These are the activations of a small network on made-up records, seen along a few directions, one row for each record.
Each row is followed by the record's values for the fields MOPAS, DOTOV, ZIF, MIV, SAB.
Not every record has every field; a missing one is written none.
The largest differences between rows may come from other fields.
In the rows, zero is written as 500.
Random noise pushes rows far along 4 fixed directions. That doesn't count. These rows show it; they differ only by the noise:
[413 508 392 500 435 456 541 422 535 566 553 466 484 513 449 589 485 451
 506 419 552 617 479 487 628]
[620 313 606 762 491 419 229 572 615 494 626 746 521 660 762 409 463 284
 695 361 438 645 496 638 539]
[460 434 460 683 440 482 498 550 459 558 407 595 488 589 469 568 526 533
 674 432 536 656 487 607 564]
[421 734 439 121 476 424 515 314 477 465 760 400 539 278 498 563 555 300
 397 328 636 441 538 388 663]
[605 543 511 560 536 412 233 544 550 505 498 764 507 416 659 472 671 363
 700 320 480 557 538 646 593]
[496 564 605 385 468 458 451 482 379 414 680 550 570 458 594 491 515 335
 605 345 618 495 544 527 551]

[687 571 591 563 497 454 298 578 610 484 623 596 469 427 618 473 530 374
 585 464 421 404 495 569 443] => MOPAS=pon DOTOV=rizuv ZIF=rafez MIV=dol SAB=none
[610 543 531 580 466 472 366 544 564 511 491 531 367 445 491 518 548 471
 635 455 474 504 484 551 534] => MOPAS=pon DOTOV=tob ZIF=genu MIV=dol SAB=none
[376 451 676 474 470 672 785 552 144 413 448 368 556 615 391 583 454 638
 534 545 587 450 535 457 398] => MOPAS=pon DOTOV=dufog ZIF=fub MIV=muv SAB=rinet
[536 488 754 170 675 566 375 278 545 374 917 505 675 394 896 364 527 137
 220 325 412 295 516 325 493] => MOPAS=dapi DOTOV=dufog ZIF=gapig MIV=muv SAB=none
[532 711 614 228 502 525 549 518 312 364 576 466 523 299 462 529 579 476
 515 478 600 295 577 462 433] => MOPAS=pon DOTOV=dufog ZIF=fub MIV=dol SAB=zome
[494 613 499 374 442 490 570 458 472 466 624 383 452 421 415 574 475 464
 445 514 533 411 511 413 490] => MOPAS=pon DOTOV=dufog ZIF=fub MIV=dol SAB=zome
[512 319 467 889 436 581 508 580 644 639 281 548 352 679 436 606 499 654
 614 599 380 627 406 569 482] => MOPAS=pon DOTOV=zaran ZIF=genu MIV=dol SAB=none
[584 412 685 544 563 542 326 449 531 496 692 629 527 491 767 526 595 277
 503 316 368 457 488 501 535] => MOPAS=pon DOTOV=dufog ZIF=gapig MIV=muv SAB=none
[347 355 461 584 522 655 732 404 456 643 326 365 533 590 417 615 492 656
 351 537 436 571 421 433 529] => MOPAS=dapi DOTOV=tob ZIF=gapig MIV=muv SAB=none
[500 357 507 767 342 471 575 595 515 492 570 423 426 769 432 517 252 524
 641 600 559 633 447 541 451] => MOPAS=pon DOTOV=zaran ZIF=rafez MIV=dol SAB=none
[570 560 484 611 470 481 429 580 571 495 427 590 436 475 490 490 544 568
 631 561 519 473 475 597 464] => MOPAS=pon DOTOV=zaran ZIF=genu MIV=dol SAB=none
[400 465 522 445 537 513 575 524 313 426 367 538 601 551 490 446 506 593
 564 505 624 538 557 551 497] => MOPAS=dapi DOTOV=zaran ZIF=fub MIV=muv SAB=zome
[394 522 500 441 494 543 604 406 402 557 486 415 551 452 458 584 559 510
 447 385 519 530 489 470 602] => MOPAS=pon DOTOV=tob ZIF=gapig MIV=muv SAB=none
[499 539 459 462 524 452 403 430 534 564 505 551 519 394 543 537 615 409
 480 357 469 531 516 521 626] => MOPAS=pon DOTOV=tob ZIF=gapig MIV=muv SAB=none
[545 786 395 286 587 522 500 483 495 498 360 494 483 229 409 521 697 625
 461 553 514 317 506 513 455] => MOPAS=dapi DOTOV=rizuv ZIF=rafez MIV=dol SAB=none
[655 543 561 485 503 471 369 519 627 483 642 532 467 432 593 485 478 349
 500 480 435 433 488 500 473] => MOPAS=pon DOTOV=rizuv ZIF=rafez MIV=dol SAB=none
[571 620 495 496 409 466 512 538 482 498 574 424 425 447 404 593 471 470
 571 506 531 451 488 506 476] => MOPAS=pon DOTOV=rizuv ZIF=rafez MIV=dol SAB=none
[477 413 543 603 450 505 534 579 437 425 415 512 472 637 455 442 413 585
 624 580 588 553 509 540 422] => MOPAS=dapi DOTOV=zaran ZIF=genu MIV=dol SAB=none
[393 791 521 247 409 547 750 465 223 473 573 263 527 327 265 668 554 575
 485 466 650 357 521 437 494] => MOPAS=none DOTOV=rizuv ZIF=rafez MIV=muv SAB=none
[548 622 311 482 537 488 407 409 763 664 372 538 350 278 433 600 699 556
 418 499 380 467 427 478 594] => MOPAS=dapi DOTOV=tob ZIF=genu MIV=dol SAB=none
[374 297 454 546 629 484 468 479 526 510 374 632 594 595 603 325 520 574
 403 546 470 607 550 504 531] => MOPAS=dapi DOTOV=zaran ZIF=genu MIV=dol SAB=none
[650 775 611 240 554 468 340 505 468 368 645 569 508 227 592 449 662 363
 527 427 507 253 572 491 454] => MOPAS=pon DOTOV=dufog ZIF=fub MIV=dol SAB=zome
[497 509 420 550 524 557 582 565 522 523 324 529 472 499 404 532 536 686
 468 667 460 448 479 495 397] => MOPAS=dapi DOTOV=dufog ZIF=rafez MIV=dol SAB=none
[398 277 558 653 500 575 575 473 437 597 431 482 563 643 530 530 482 537
 467 424 427 628 467 494 549] => MOPAS=dapi DOTOV=tob ZIF=gapig MIV=muv SAB=none
[535 438 374 705 504 536 522 560 664 638 294 536 441 536 415 542 512 665
 474 631 376 545 424 538 450] => MOPAS=dapi DOTOV=rizuv ZIF=rafez MIV=dol SAB=none
[426 239 346 691 567 461 480 443 728 623 407 545 525 636 531 359 429 558
 316 576 365 690 470 452 547] => MOPAS=dapi DOTOV=tob ZIF=genu MIV=dol SAB=none
[658 388 625 626 537 420 247 596 535 442 534 711 519 546 689 335 510 368
 651 430 442 537 544 594 465] => MOPAS=dapi DOTOV=tob ZIF=fub MIV=dol SAB=zome
[373 651 273 231 509 454 578 370 519 552 426 370 450 366 357 550 560 556
 394 476 599 543 519 402 681] => MOPAS=dapi DOTOV=zaran ZIF=fub MIV=muv SAB=rinet
[659 576 551 610 528 446 306 645 506 459 466 702 500 432 587 451 601 487
 677 483 464 431 527 657 430] => MOPAS=pon DOTOV=rizuv ZIF=rafez MIV=dol SAB=none
[501 394 469 529 522 337 291 509 569 468 622 635 531 592 664 325 440 329
 543 389 511 660 566 551 645] => MOPAS=pon DOTOV=zaran ZIF=fub MIV=muv SAB=rinet
[481 738 245 344 453 451 532 347 729 633 553 321 333 283 303 672 579 500
 309 526 426 436 458 355 622] => MOPAS=none DOTOV=dufog ZIF=fub MIV=dol SAB=zome
[298 475 363 369 451 470 648 347 492 546 545 349 521 548 401 536 432 504
 373 456 596 622 492 385 647] => MOPAS=dapi DOTOV=zaran ZIF=fub MIV=muv SAB=zome
[607 549 846 401 472 555 537 663 174 250 636 523 636 522 594 382 415 438
 679 497 658 322 566 553 269] => MOPAS=dapi DOTOV=rizuv ZIF=rafez MIV=dol SAB=none
[375 252 558 748 437 549 712 584 387 490 436 407 573 781 412 428 271 662
 485 653 553 618 488 508 392] => MOPAS=pon DOTOV=tob ZIF=genu MIV=dol SAB=none

Which values does each new row have?
[561 632 720 377 507 517 422 530 234 403 553 604 582 336 589 528 681 376
 693 273 596 408 566 588 516] => MOPAS=pon DOTOV=tob ZIF=gapig MIV=muv SAB=none
[465 449 473 381 499 457 590 407 581 406 754 326 570 613 535 378 223 395
 267 635 546 456 492 364 416] => MOPAS=dapi DOTOV=rizuv ZIF=rafez MIV=dol SAB=none
[520 475 697 496 522 582 540 573 305 428 502 531 619 527 561 478 510 495
 565 461 516 433 522 548 384] => MOPAS=dapi DOTOV=rizuv ZIF=rafez MIV=muv SAB=none
[560 539 418 488 563 486 353 370 780 601 578 547 465 391 614 544 610 360
 347 434 335 465 452 439 582] => MOPAS=pon DOTOV=dufog ZIF=gapig MIV=muv SAB=none
[497 506 556 631 406 532 614 672 289 436 357 521 469 592 369 539 458 664
 762 564 637 549 514 625 419] => MOPAS=pon DOTOV=zaran ZIF=rafez MIV=dol SAB=none
[602 453 332 712 554 392 200 519 834 653 414 735 422 482 621 486 626 437
 551 445 308 632 476 610 627] => MOPAS=pon DOTOV=zaran ZIF=rafez MIV=muv SAB=none
[368 504 402 371 507 524 673 398 457 535 423 331 543 497 379 544 443 577
 353 540 563 528 499 419 560] => MOPAS=dapi DOTOV=tob ZIF=fub MIV=muv SAB=zome
[468 398 727 402 546 570 504 425 402 446 697 459 659 537 695 412 462 345
 401 371 484 447 507 423 492] => MOPAS=dapi DOTOV=tob ZIF=gapig MIV=muv SAB=none
[427 299 454 736 421 468 537 520 569 550 543 499 508 749 515 508 321 490
 529 536 501 681 455 532 530] => MOPAS=pon DOTOV=zaran ZIF=rafez MIV=muv SAB=none
[390 711 409 204 410 485 715 384 419 495 599 216 462 344 265 620 446 522
 357 519 630 420 514 347 568] => MOPAS=pon DOTOV=tob ZIF=fub MIV=dol SAB=zome
[645 449 445 756 501 456 281 553 678 613 462 662 403 531 604 575 580 424
 618 425 350 580 444 628 552] => MOPAS=pon DOTOV=rizuv ZIF=rafez MIV=muv SAB=none
[433 488 438 368 617 558 474 299 613 615 493 468 542 380 594 563 640 429
 275 361 380 492 462 406 643] => MOPAS=dapi DOTOV=tob ZIF=gapig MIV=muv SAB=none
[643 655 453 342 600 398 198 421 804 471 636 629 469 297 695 360 618 328
 421 467 433 365 500 487 533] => MOPAS=dapi DOTOV=zaran ZIF=genu MIV=dol SAB=none
[689 383 738 711 430 471 367 673 445 379 673 600 508 666 659 431 341 344
 716 494 507 485 506 612 355] => MOPAS=pon DOTOV=rizuv ZIF=rafez MIV=dol SAB=none
[513 378 601 724 494 584 583 637 395 478 352 550 558 651 485 463 443 647
 613 583 503 525 471 605 337] => MOPAS=dapi DOTOV=rizuv ZIF=rafez MIV=dol SAB=none
[616 724 628 340 458 507 474 539 418 422 658 441 478 323 496 558 542 417
 563 463 556 301 511 500 433] => MOPAS=pon DOTOV=rizuv ZIF=rafez MIV=dol SAB=none
[494 571 440 692 441 556 556 653 365 593 152 590 422 479 321 675 674 742
 776 505 531 572 487 676 509] => MOPAS=pon DOTOV=zaran ZIF=rafez MIV=muv SAB=none
